Each row below holds a small network's activations on one record, seen along a few directions.
Each row is followed by the record's values for the fields J, U, P, Z, D, M.
Not every record has every field; a missing one is written absent.
The largest differences between rows may come from other fields.
Strong random noise was added to every row along 11 fixed directions; ignore it. To show where, here is one row again and again, with new noise each time:
[  70   34  -93 -107   82 -156  -82 -103 -146  149 -105 -262  -79   94
 -131   -6  -14   57  -50   77  111 -197 -181  -37   25  182  382  -87
  -76 -145]
[  34  282    7 -339  -53  321   11   59  417  -64   15  -67  330   -7
  273  366  245  421  -14   25  284 -243  202  389 -431 -230 -461  105
  148  478]
[ 221  -35   35    3  208  -39 -277  201 -259 -176 -110  195  -61   93
  101  -95  338 -181 -518 -237   83 -183   35 -261  335  179 -144 -123
 -295   65]
[  73   -2   24 -124  256 -165 -239   -4  120 -225 -196  -50  261  337
  111  102   77 -137  -68 -197  234 -375 -142   21  155 -189 -117   98
 -339   53]
[ -83 -189  145  155  164 -191 -243 -400  185 -160 -426 -545 -211  195
  -79   42 -441 -205  -91  334  142   -4 -163  -37   12  -66  376   55
  207 -127]
[ 158 -134  -56 -442   44 -205 -180  101  479 -151 -122  -32 -277  177
   51   58   70 -103 -110 -229  182  114 -321 -137   67  -94 -152  161
  281  157]
[ 170  -54  137  304  -54   71 -451   52 -116    5  -57  -92 -408 -153
  -63  -66   63   79 -527  146 -258  152  199 -165  423  164  265  -33
  -91 -259]
[ -17   56   35  194  251   82 -196   18 -211  320  104 -316  -90  113
 -146  167  -15 -265  272 -183  -23 -128 -255  315  205 -218   50  179
 -292 -129]
[-178  -77 -590 -318   94  -42  159  129 -187 -147   80  352  470  334
  236  -88  126 -317  194 -340    3   76 -202  109 -378  198 -108 -187
  -88   55]
[  41   54 -241 -180  -50  333   87  372 -336  194  215 -230   44  111
   -9   21  146  -44  -98 -229  129  -22 -206  131 -291  157   -9 -290
    4   -2]
[ -27  -34   96   85   62   89 -462  -54  373 -103  -89   58 -255  -37
   41   32 -108   40  -90   52 -198  213   91  118  262 -170  -48  276
   16  -62]
[  19 -199  -73   75 -314 -119 -225  -36  474 -419  -99 -355  323  323
  225  243 -152   96 -199  154  -93  104   85   69  -89 -281  168   49
   39 -262]
[ 154 -212  193 -194  101  -90  212  231 -178    2  208 -204 -216  245
 -213 -171   52  -90  -23  -68  402 -271 -423 -165  155   70 -138  -71
  -57 -185]

[-185  125 -348 -136  268 -352   78 -460 -241   17 -318  230  473   76
  102  -38  -39  -62  239   69   41 -250   30  -20 -250  294  373 -133
 -168  129] => J is absent, U is absent, P is absent, Z is absent, D is d2, M is m2
[-141  -56 -141  -39  157  116   50   53 -200 -219 -104  202  343  118
  171 -228  -77 -146 -152   42  203 -110  -29 -123 -275  192  -42 -368
  -52   65] => J is absent, U is absent, P is absent, Z is absent, D is d1, M is m2
[  24   34 -106    3   38  249  -94  173   16  102  -59 -299   55   81
   41  215  -26 -163   -2 -199   99   17 -182  167 -208 -158  -44  -56
  110  125] => J is j3, U is u2, P is p3, Z is z1, D is d2, M is absent
[-166 -111   21  -86   83    1  225 -108  141  -67  -39 -139   48   75
   -3  -81 -291 -117  221  147  286    4 -242   12 -312  -82  -48  -76
  270   52] => J is absent, U is absent, P is absent, Z is absent, D is d1, M is absent
[-159  195 -134  282  123  338 -115   36 -495   57  -34   29  414  -18
  102  -15  -41  -42  -76 -111 -149 -163  247  170 -153   90  142 -262
 -414  -12] => J is absent, U is absent, P is absent, Z is absent, D is d2, M is m1
[ 259   48  147  170 -106  129  -35   71  -46 -106 -186 -100  -92 -226
  313  279  393 -242 -564 -105   54  144  338 -173  -73  -58 -287 -140
  320  511] => J is j2, U is u4, P is p3, Z is z1, D is d2, M is absent
[  43   -4    8 -286  352 -299  168  -45 -127  217  -79  280 -340  -90
 -145 -172  123 -367  225 -238  209  -41 -366 -183  117  172 -109   26
   76  248] => J is j1, U is u4, P is p2, Z is z1, D is d2, M is m1
[ 333   49  274  491 -195   37  254  144 -629  146  277 -258   21 -165
   84  308  594 -182 -357 -151  -84 -174  349 -131  259  -53 -263 -144
 -194  163] => J is j2, U is u4, P is p2, Z is z2, D is d1, M is m1
[ -50  207  276   60 -120  342 -123  -25  356  262  158 -255 -104 -181
 -180  155 -148  652  214  382    0 -170   83  439  -18 -266  -52  323
   57 -132] => J is j3, U is u2, P is p1, Z is z1, D is d1, M is absent
[  32  -58  336  -54   52  208   -9  157  164 -136  -16 -158 -275   42
 -113  -68 -113   55 -159   23  225  -13  -98   -8   64 -117 -235   44
  123   80] => J is j1, U is u2, P is p2, Z is z2, D is d2, M is absent
[-156   22  118  120  238    3 -205 -276  155 -131 -194  166   74  -26
   77  -19 -180  -38  103   75  -65    0  179   86   64 -107  -67  175
  -59  118] => J is absent, U is absent, P is absent, Z is absent, D is d2, M is m2
[  14   27 -248  -68  -49  318 -574  424  161   48  -94 -203 -114  107
   33   24 -190 -163 -244 -496 -200  320 -248   18   58 -195  243 -117
  -87 -135] => J is absent, U is absent, P is absent, Z is absent, D is d2, M is absent
[-112   76 -121 -165  -34  270  -95  117   23  -80 -124  -98   11   98
  -29  -70 -156   81 -166 -124   35   41   -2   11 -150   74  129 -137
   38   52] => J is j1, U is u3, P is p3, Z is z2, D is d2, M is absent
[-183   40 -171  368   63   78  286 -339 -595   56 -163   -3  171 -211
  132  -53   18 -165 -144  333  -34   69  354  -23 -405  421  190 -366
  189  219] => J is absent, U is absent, P is absent, Z is absent, D is d1, M is absent
[-118  119   13   23  173  -24  -45 -170   27   70  -12   83   39   -4
  -27  105   -6    2  274  -81 -133  -29   89  245   98 -108  -95  311
 -117   74] => J is j2, U is u3, P is p1, Z is z2, D is d2, M is m2
[ -58  -87  284  155   89  -67  388 -318  -49 -331  -80 -210  327  197
  103  184   -6   37   30  317  333 -383  233  177 -239  -52 -362  131
   38  196] => J is j3, U is u3, P is p1, Z is z2, D is d2, M is m2
[  44  -47 -171 -200 -106  288 -217  574  203 -199  327  400  220  201
  137  -14  225   81  -89 -476 -152   62  -60  190   62 -151 -491  149
 -259 -107] => J is j3, U is u3, P is p1, Z is z1, D is d2, M is m1
[  68  108  247  536   49 -226  273 -421 -375  318  118  -91 -134 -404
  -52  240  263 -151  147  434 -126   33  260   20   50   55   56   29
  125  125] => J is j1, U is u1, P is p2, Z is z2, D is d1, M is m2
[ -42  110   42   43  165   37   18 -105 -448  -16 -157   58   -2  -40
  -88 -279  -47   43 -183   61   32 -279  167 -176   88  330  209 -225
 -265  -34] => J is j2, U is u4, P is p1, Z is z2, D is d1, M is m1
[-157  233 -150  -24  103  137 -368 -126   53 -135 -269  482  197 -157
  162 -219  -57  234 -162   61 -249  -42  378   16   80  183  164  -20
 -319   29] => J is j2, U is u4, P is p1, Z is z1, D is d1, M is m1
[-120 -134   49  -55   -6  121  311  216  -84  112  478  139  -35  106
 -142 -113   43  -79  463  -86   65   48 -251  161   11  -62 -354  137
  -72 -118] => J is j1, U is u2, P is p3, Z is z2, D is d1, M is m2
[-178  -94 -239  -60  -28  -92 -618  -79  535 -199 -267  262 -147   58
    8 -168 -437   32   15  -14 -406  397  -69 -106  235 -120  458  115
  -50 -375] => J is j1, U is u5, P is p3, Z is z2, D is d2, M is absent
[ -68 -128  -19  -66   46  137 -267  184  -13 -241  -50  145  -40  228
 -111 -313 -235  115 -199  -54  -79    8  -93  -63  144  154   52    5
 -176 -342] => J is j3, U is u2, P is p1, Z is z1, D is d2, M is m2
[  85  161  -54 -119  -49  191 -148   74  236  141 -125 -213 -191  -91
   46  277   46  -11 -105 -222  -55  194   -7   97  -79 -158  -23   96
  279  289] => J is j3, U is u2, P is p3, Z is z2, D is d2, M is absent
[-328  -37 -288 -270  -96  343  105    8  365  -29   85   32   65   93
   69   11 -401 -112  506 -150 -105  463 -134  371 -505 -201 -145  122
  317  111] => J is j3, U is u5, P is p3, Z is z1, D is d2, M is m2
[ -14   53  -67 -283   21 -153    0  -57  234  -13 -121  127  -95  -94
    8 -131  -82   31   70  -30   20   49  -87 -164  -33   53   87  -21
  149   48] => J is j2, U is u4, P is p2, Z is z1, D is d1, M is m1
[-236  239  -40   -8  181  562 -220   89   48  257   61 -174   17   40
  -41  129 -269  -42  371 -345 -105  108  -54  558 -179 -330 -175  237
 -109  169] => J is absent, U is absent, P is absent, Z is absent, D is d2, M is m2
[ 132  -15  -52 -299 -149    1 -113  237  361   33  201  382 -355 -135
    1  -75  247  294   -9  -72 -135  265  -54   -9   83  125 -277  233
  228   76] => J is j1, U is u2, P is p1, Z is z1, D is d1, M is m2
[ -28   35   55  416  164  283 -261   86 -254  305   96 -316 -147  -47
  -62  123  -96 -414   82 -200 -195  178  -78  219  117 -244   22   74
 -120  -47] => J is absent, U is absent, P is absent, Z is absent, D is d1, M is m2
[ -17   -5  185  101   82   53  -46 -212   96  382  -31 -512 -415 -149
 -241  229 -147  -14  265  334  173   20 -276  210 -166  -71  104  196
  423   93] => J is j1, U is u2, P is p3, Z is z1, D is d1, M is m2
[ -97   86    2  135  -13  384 -233  132   20   -1 -123 -343  -41   27
    1  101 -164  -67 -190  -59  -20  118    8  131 -131 -134   72  -66
   48   52] => J is j1, U is u2, P is p3, Z is z2, D is d1, M is absent
[-396   78  -58  280  307  567 -299  -54 -199   14  -20  357   60 -161
   -5 -278 -263  -36  120  272 -117  107  156  307 -204  170 -103  -55
  -97  -28] => J is j1, U is u2, P is p3, Z is z1, D is d1, M is m2
[ -15 -141 -318   40 -121  310  245  434 -488    0  232   46  119   31
  176  -95  176 -392 -257 -309   -7  294 -115 -110 -375  228 -167 -491
  176  100] => J is absent, U is absent, P is absent, Z is absent, D is d1, M is m1
[ 122 -124  -43   73 -131 -260 -224  -69  230 -152 -142 -281  189  193
   78  285   23   63 -161  117  -76  -35  -36  -15   55 -138  236   67
  -89 -193] => J is j1, U is u1, P is p2, Z is z2, D is d2, M is m2
[  49  -66 -134  -55 -235 -138  196   48   48  -94  187   86  372  107
   83   11   83  224   29  167   -4 -107   50  -47 -148  124  142 -112
  -60 -268] => J is j3, U is u3, P is p3, Z is z1, D is d2, M is m2
[  26 -146   70   59   56   -6  -53  267 -136   23   69 -431   65  326
 -203  -69 -265 -181   58 -120  252 -315 -452  -98  124 -192  274 -194
 -333 -420] => J is j1, U is u4, P is p3, Z is z2, D is d1, M is absent
[ 153   20  -79  121 -197 -196 -288   27   80   12   13    3   55  -12
   35   95   91  180 -161 -103 -312   85  132  -88  332  -53  340   65
 -261 -269] => J is absent, U is absent, P is absent, Z is absent, D is d2, M is m2
[ 240  203  -14  111 -155 -124  211   -1 -262  402  250 -249  172 -140
    9  399  440  184   99  -77  -16 -213   67  144    9  -61   87   27
 -142   53] => J is absent, U is absent, P is absent, Z is absent, D is d2, M is m2
[ -55 -272  272  -84   51  136  221  344  -32  -89  361  -85 -101  308
 -174 -258 -201  -90  176  -10  299 -156 -371   14   48 -130 -349  -13
  -43 -283] => J is j2, U is u4, P is p1, Z is z2, D is d1, M is m2
[  41  224  173   50  332   46 -186 -308 -129  159 -325   75 -428 -352
 -105  -21   89   81 -194  145   35  -87  254  -18  194  231   41  104
  108  389] => J is j2, U is u3, P is p1, Z is z2, D is d2, M is absent
[ 140   19  155  224  -25 -119  309   31 -543  283  399  170  -18 -187
 -197 -124  337  244   52  149   -5 -292   90  -74  284  246   53  -70
 -337 -258] => J is absent, U is absent, P is absent, Z is absent, D is d2, M is absent
[  38   50   66 -221  203   92 -107  129 -192  -18  -77  214 -180  -24
 -168 -333  -18  235 -183   65  208 -229 -119 -141   28  390   51 -145
 -119  -63] => J is j1, U is u2, P is p2, Z is z1, D is d2, M is m2

Here are new rows. What are their fields?
[ 180  182  253  151  162 -217 -257 -268  -92  485 -179 -368 -512 -308
 -358   16  -91  200  -44  244   39 -230 -126 -152  402   62  587   65
  -73 -155] => J is absent, U is absent, P is absent, Z is absent, D is d1, M is absent
[ -30  -25  176   31 -179  363 -382  332  180 -192  -22  -83 -109    1
  -80 -174 -305  271 -352   43  -35   79   58 -110  162  -51  127 -125
 -113 -324] => J is j1, U is u3, P is p3, Z is z1, D is d2, M is m2
[ -33  -39  113   47  419  152    1   84 -385  -27 -158   65 -174   38
   13 -142   60 -557 -126 -324  167  -63 -121  -77   67   92 -309  -66
  -67  288] => J is j2, U is u4, P is p1, Z is z1, D is d2, M is m1
[ -88 -135 -140 -129 -218   76  444  144   -8 -163  168 -231  447  282
  135   45  -54   -9  114  -11  260  -61 -120   83 -494 -105 -168 -192
  133    8] => J is absent, U is absent, P is absent, Z is absent, D is d1, M is absent
[  -6   44 -198 -245 -194   11  214  161   -3  162  347  -28  326  173
  -60   24   34  257  294  -98   43 -112 -177  182 -169  -40   40  -23
 -186 -218] => J is absent, U is absent, P is absent, Z is absent, D is d2, M is m2
[ -85   50   65   88   28    7   26 -159  108   -9 -173 -346  188   43
  101  238 -135 -167  133   -8   59  -55    3  157 -159 -270    7   20
   64  120] => J is j2, U is u4, P is p2, Z is z1, D is d2, M is m1
[  40   15  123  134 -147  -63  -21 -212  142 -175  -96   47  103 -110
  100   -4   19  343 -256  352  -36  -63  359  -71    5   35   71    4
   40   -5] => J is absent, U is absent, P is absent, Z is absent, D is d1, M is absent
[ 338   11  231 -490   31  138 -268  420  456 -348 -141  333 -299 -133
  134 -120  304  328 -661 -151  364 -121   28 -366  179   60 -507  -41
  206  351] => J is j2, U is u3, P is p2, Z is z1, D is d2, M is absent
[-104  -97   85   96  266 -118  312 -113 -371  206   43   46 -143  -73
 -111 -175 -107 -513  378  -17  224  -31 -335 -133  -15   42  -10 -162
   91   -4] => J is j2, U is u4, P is p3, Z is z1, D is d2, M is absent
[ 296  168 -223 -553 -350 -305  307  101  314  136  241  362  -44 -237
  144  164  620  516  -34  -19   47    7  122 -107 -155  172 -204   96
  345  286] => J is j2, U is u4, P is p1, Z is z2, D is d1, M is absent
[ -70  -40  -53   18   53 -101  -23 -291   47 -101 -246  -66  -29   22
   35   -9 -154  -85  -82   61  -35   97   82  -40 -136   85  129   19
  174  125] => J is absent, U is absent, P is absent, Z is absent, D is d2, M is m1
[ -21  -33   45 -167  -94  189 -295  241  330  -78  -40  -69 -197    4
  -96 -231 -327  245 -166    1   41  104 -161 -139   76  -71  181  -85
   22 -232] => J is absent, U is absent, P is absent, Z is absent, D is d1, M is absent
[  -9  -74 -111 -216 -111  -45 -114   -8  405 -233 -263 -265  108  270
   63   93 -241   38  -45  -34  122   79 -103   18 -273 -107  102   19
  238   15] => J is j3, U is u2, P is p3, Z is z1, D is d2, M is m2
[  21  233 -118 -226  149 -354  -35 -304  120  467   44  294 -231 -295
 -186   22   77  184  481  -44 -154  -54 -121   50  216   51  233  298
  -51   87] => J is absent, U is absent, P is absent, Z is absent, D is d1, M is m1
[ 111  318 -142 -260 -323   43   49   46  180  305  287   91  117 -243
  -29  175  253  622  191  -19 -253  -71  220  250  -45    1  146  169
 -121  -54] => J is j2, U is u4, P is p1, Z is z1, D is d2, M is m1
[ 224   25 -156 -258 -110 -131  -19  220   -6    1 -116 -463  231  302
  -14  183  151  122 -258 -119  305 -349 -320  -83 -184   -5  186 -166
  -12  -55] => J is j3, U is u2, P is p1, Z is z1, D is d1, M is absent
[-192  -60 -156  125  131   76  120  -34 -104  -69  -55 -253  239  256
  149  170 -117 -565  243 -289    0   93 -131  231 -271 -242 -199   21
   31  167] => J is j2, U is u4, P is p1, Z is z2, D is d1, M is m1
[ -55  297  149   96  166  555 -399  355 -145  110  122   40   89   28
  -77  -21    5  129  -63 -285  -58 -223  118  320  163 -168 -195   -5
 -502   21] => J is j1, U is u3, P is p2, Z is z2, D is d2, M is m2
[  74   58  409 -194  109  225   20  199   56   83   -3 -332 -165   27
 -237 -126 -198  300  -90   47  483 -426 -220  -74   39  -98  -76 -100
  -83  -31] => J is absent, U is absent, P is absent, Z is absent, D is d2, M is m1
[ -70  -63  256  509 -276  119 -164  -59  211 -212  104 -325  398  111
  158  224 -177  163   12  320 -225  -55  319  263  132 -437   54  151
 -288 -357] => J is j2, U is u4, P is p1, Z is z1, D is d1, M is m2
[  49 -133 -387   93   71 -139 -145  171 -341 -227 -180  252  309  168
  319   21  228 -609 -368 -509 -164  188   -4 -268   -3  131  -17 -305
 -179  142] => J is absent, U is absent, P is absent, Z is absent, D is d2, M is m1
